Each row below holds a small network's activations on one input, seen along a few directions.
Each table varies a few parts of the input and shows all the possible inputs, shuffled.
A made-up example of a description, with smaller parts first: ring(8) and (point or ring(9) or (values(3) and line(6))).
Shared parts are said once, and a part with two or three values counts as separate values.

Other details of the inputs shift rows strongly along three fixed directions, in all tables alike. That doesn't count.
To show where, the next rows are all for the same input, with only those details redrawn:
[  4  -5 -16   8 -33 -16 -20  15 -31   2  20]
[  2  32  -1  13   9 -14  -4   7   6 -17   6]
[ 14  29  14  10  19   6   1  -4   7 -10  -3]
[-34   0 -13  -7 -11   8   9  -7  22  -2  -1]
[-22 -28  -4 -16 -25  36   8 -18   4  18  -5]
[-18 -26  -3 -15 -24  36   7 -18   3  18  -5]
[-42   2 -22  -5 -16  -4   7   0  22  -6   5]
[-11 -21   1 -12 -20  33   5 -16  -1  16  -5]

A family of inputs:
x1: [-41   5 -27  -4 -13 -13   5   4  16  -7   2]
x2: [  2   9   5   3  16  -5  11  -4   8 -16  -1]
x3: [ 11 -17   6 -16   6  23  -2  -9  -5  17  -8]
x4: [ 19  -9 -22  11 -25 -45 -18  19 -46  -4  25]
x5: [33 -5 27  7 11 25  4 -1 -9 11 -5]
x6: [ 31   6  17   3  10  23  -2 -13 -19  10 -12]
x7: [  6 -15 -19  -2 -24 -23 -26  26 -34   2  20]
x8: [ -1 -30   8 -14 -10  28  15 -18  -1   8  -4]
x9: [ 34   0  19   0   9  12 -15   6 -18   2   5]
x10: [  6  19   7  15  14 -14   3  16  10 -10   6]
x11: [ 17  13  25  19  19 -15  -7   1  19  -4 -21]
x12: [-23   9 -10  -1  -5   2   5  -3  17  -6   1]
x13: [  7  -5  15  -4  -4  27   1 -17 -12  15  -2]
x14: [  6 -22  11  -5  -1  27  11  -4  -3  18 -10]
x15: [  4 -20 -13   9 -26 -16 -12  24 -27   8  16]
x16: [  9 -14  11   4 -18   4 -17 -15  -5  13 -19]
x17: [  7 -11   5 -10  -4  32   5 -20  -9  19 -14]
x18: [ 23   7 -11  17 -20 -22 -27  19 -42  -3  18]
x19: [ 12 -14  -4   5  -7  -4  -2   8 -17  16   5]
x20: [-29   4 -18  -7   2 -16  -5  14  18 -13   7]
x21: [ 20  25  10  10  28 -17   8   0   0 -20  -2]
x22: [-32 -12  -8  -9  -9 -19 -14   1  31  -2 -14]
x23: [-10 -31  -5  -8 -16  16   9   0  -6  21  -4]
x24: [ 1 14  2 -6 22 -4 -2  5 10 -8 -4]
x25: [ 22 -11  12   1  -4   6   2  -5 -17  -2   6]
x26: [-18  -4  -1   3  -5 -29  -2  -7  23 -13 -13]
x27: [ 22  -6  -1  -4   2  -3 -17   6 -21   9   6]
x28: [ -7  -9 -26   7 -43 -25 -22  20 -31   2  25]
x29: [ 10  16   5   6  19 -14   9   0   2 -18   0]
x30: [-6 18 -6  1 11 -1  5 -9 10 -1 -7]
x31: [ 15  31  10  13  19   0  -1  -1   5 -14  -3]
x32: [-7 14  8 -6 18 -3 -3  3 11 -6  5]
x33: [ 29  -7  18 -12  16  27  -4  -9 -11  14 -12]
x34: [  7  18   8   0  23  -2  -5   8  11 -14   1]
x35: [ 14  21  19   6  25  -8   9  -7   2 -15   4]
x36: [  2  21  -5  13  18 -25   5  15   9  -6   2]
x37: [-16  10 -10  -3   6   4   8 -13  15   2  -7]
x38: [-26  -1   0  -1   3  -2  14   3  19   4   4]
x39: [-3  7  3  2 16  1 14  2 15  3 -9]
x40: [-38  -3 -21 -13  -7 -12  -2  13  22  -9  10]
x41: [-33 -14 -12 -11  -6   1  20  -9  22  -9   0]
x42: [  4  12   1   0  17 -10  13  -6   6 -12  -4]
x43: [ 28  -6  19   9   6  16   2   4 -12   8  -2]
x44: [ -9   2  -8  -3  10 -12  14  -9  12  -8   0]
Q: What do these inputs look like to the network?
A: values(4) and (point or line(10))
Q: The inputs of x34 and x31 match in every part but the values(4) part. If x33 is changed in the same way as x34 into x31, which row does it become?
A: x17
Q: Which other rows agree with x43 in the values(4) part? List them by row number.
A: x5, x10, x11, x14, x15, x19, x23, x36, x38, x39

A family of inputs:
x45: [-27 -32  -6 -11 -40  27  -4 -13   4  20 -10]
x46: [ 13 -20  -2   9 -16 -32 -13  18 -25   6  11]
x47: [ 23   6  -3  -1   1   7 -11  19 -33   5  22]
x48: [ 46  12  20   7  14  21   2  -4 -31   0  12]
x49: [ 16 -21  -7   9 -16 -29 -13  22 -24   2   7]
x50: [-19 -46 -13 -12 -25  -4   5   1  -4  21  -4]
x51: [-12 -27  -1 -24 -13  43  19 -21  -9  15   3]
x52: [ -3   0  17 -10  35   8   9   1  33   0 -16]
x53: [ -3  29  -2  15   3 -14 -10   4  14 -13  -8]
x54: [-19  23 -13  12 -10 -28 -15   6  14 -16   5]
x55: [ -8 -18 -22  -5 -26   9   5   9 -25   7  18]
x56: [  6 -12  -2   0 -23  11 -16 -11 -11  13  -7]
x57: [ 11  -6  -6  -1  -8  14   7   0 -27  11  13]
x58: [ 14  34   4   2  31   3  12  -3   0 -18   5]
x59: [ -5  15   1  -7  23  24  25 -14  18  -7  -1]
x60: [  7  10  13  10  23 -20   5  11  17 -15  -6]
x61: [-21   0 -16   1  -1 -49  -4  18  11 -18   8]
x62: [-19  16   6  -3   7   9   0 -19  28  -7 -16]
x63: [-22  24 -16   5  -3 -23 -23  18  16 -10   5]
x64: [-58 -35 -27 -21 -15 -12  19  -3  40   2  -7]
x65: [ 31   6   8   9   0  11   0   8 -33  -1  17]
x66: [ -3  31  -2  15   5 -17 -10   1  11  -8  -7]
x67: [ -5   5  -2   6  11 -35   0  13  16 -16   3]
x68: [-16  11   5  -8  19  28  30 -15  20   0   0]
x69: [ 35 -21  27  -8  18  19   3 -15  -9  11 -20]
x70: [ 24   6   2   9 -14  -6 -27  -2 -27   2  -2]
x71: [ 15  12  34   2  18  38   4 -29  16  12 -27]
Q: What do these inputs look like to the network?
A: values(3) and (point or (values(2) and line(4)))
Q: The inputs of x50 and x57 match in every part but the values(3) part. If x46 is changed in the same way as x50 into x57, which row does it become?
A: x68
Q: Start at x70 and move only the line(4) part, one step at a time. The first step leads to x56. Which rows follow, in order?
A: x53, x66
Q: Which other rows does x65 become when the values(3) part takes its other values? List them by row number.
A: x45, x60
Q: Which other rows does x70 become when the values(2) part takes its other values? List them by row number.
A: x62

A family of inputs:
x72: [ 32 -19   8  -2 -11  21  -4  -8 -35  16   3]
x73: [  9 -32   0  -9 -22  22   1   0 -27  19   8]
x74: [-37 -12 -17  -2 -14 -20   3   3  25  -4  -6]
x75: [ 20  21   9  13  19 -27 -13  10   3 -15  -6]
x76: [-22   1 -13   2  -6 -33  -5   6  16  -9   0]
x77: [-33 -13  -9 -11  -5  -9   3  -5  27   1 -10]
x78: [24 28 12 12 24 -2  3  5 -2 -8  2]
x79: [-22  -6  -1 -17   4  29  17 -19  19   7 -11]
x80: [  9  -7  28  -8  24  33   8 -20  24   9 -30]
x81: [ 23 -20   4   2 -16  10  -4   3 -37  12  11]
x82: [ 18  27   4  12  20 -19   2   9  -7 -19  10]
x83: [37 23 30  5 40 21  7 -5 -2 -6 -5]
x84: [ 11 -14 -16   8 -28 -15 -13  15 -38   7  21]
x85: [-35  -2 -18 -10  -9   2  13  -7  16  -2   0]
x86: [-16 -30 -26   2 -47 -37 -24  23 -22  10  16]
x87: [ 24 -18   0  -2 -14  13 -11   4 -34  16  10]
x88: [ 18 -39  14  -7 -20  25  -8  -8 -17  26 -13]
x89: [-35  -2 -16 -11  -8   7   6  -2  20  -2   3]
x90: [ 1 21  0  9 10 -6  4  2  2 -9  2]
x91: [ 25   4  31   1  27  19   6 -19  14   1 -27]
x92: [ 7 18  8  1 15 10  2 -7  6 -7 -2]
x93: [ -3  11   0  12   5 -30  -7   8  11 -10  -2]
x94: [ 23 -20   2  -5 -14  11  -7   3 -37  11  12]
x95: [-28  -3  -7  -7  -6  16  14 -12  20   1  -3]
x96: [ -3  11   0   7   8 -28 -12  12  12  -9  -1]
x97: [-26  13 -18   3  -9 -16   0  11  12 -11  12]
x98: [ 16  14  14  -2  25  19  10 -11   5  -1  -7]
x99: [-29  -3  -9 -13   0  17  12  -7  19   4  -4]
x100: [-29  -2  -7 -10  -3  17  15  -8  20   5  -5]
x101: [ 20  48  -9  27  10 -51 -19  25 -16 -32  22]
Q: The inputs of x98 and x84 match in every part but one. If x79 is changed in the same way as x98 into x84, which row does it become?
A: x90
Q: What do these inputs look like to the network?
A: ring(5) and (values(2) or line(4))
Q: Start at x97 and move only the line(4) part, one step at a time. The first step leads to x100. Which rows follow, in order?
A: x78, x73
Q: Which other rows does x80 become when the values(2) part takes its other values? List them by row number.
A: x96
Q: Start at x73 and move only the ring(5) part, one step at a time. The first step leads to x81. Which rows follow, in order?
A: x82, x94, x83
Q: Which other rows agree with x85 in the ring(5) part? List them by row number.
A: x72, x76, x82, x91, x101
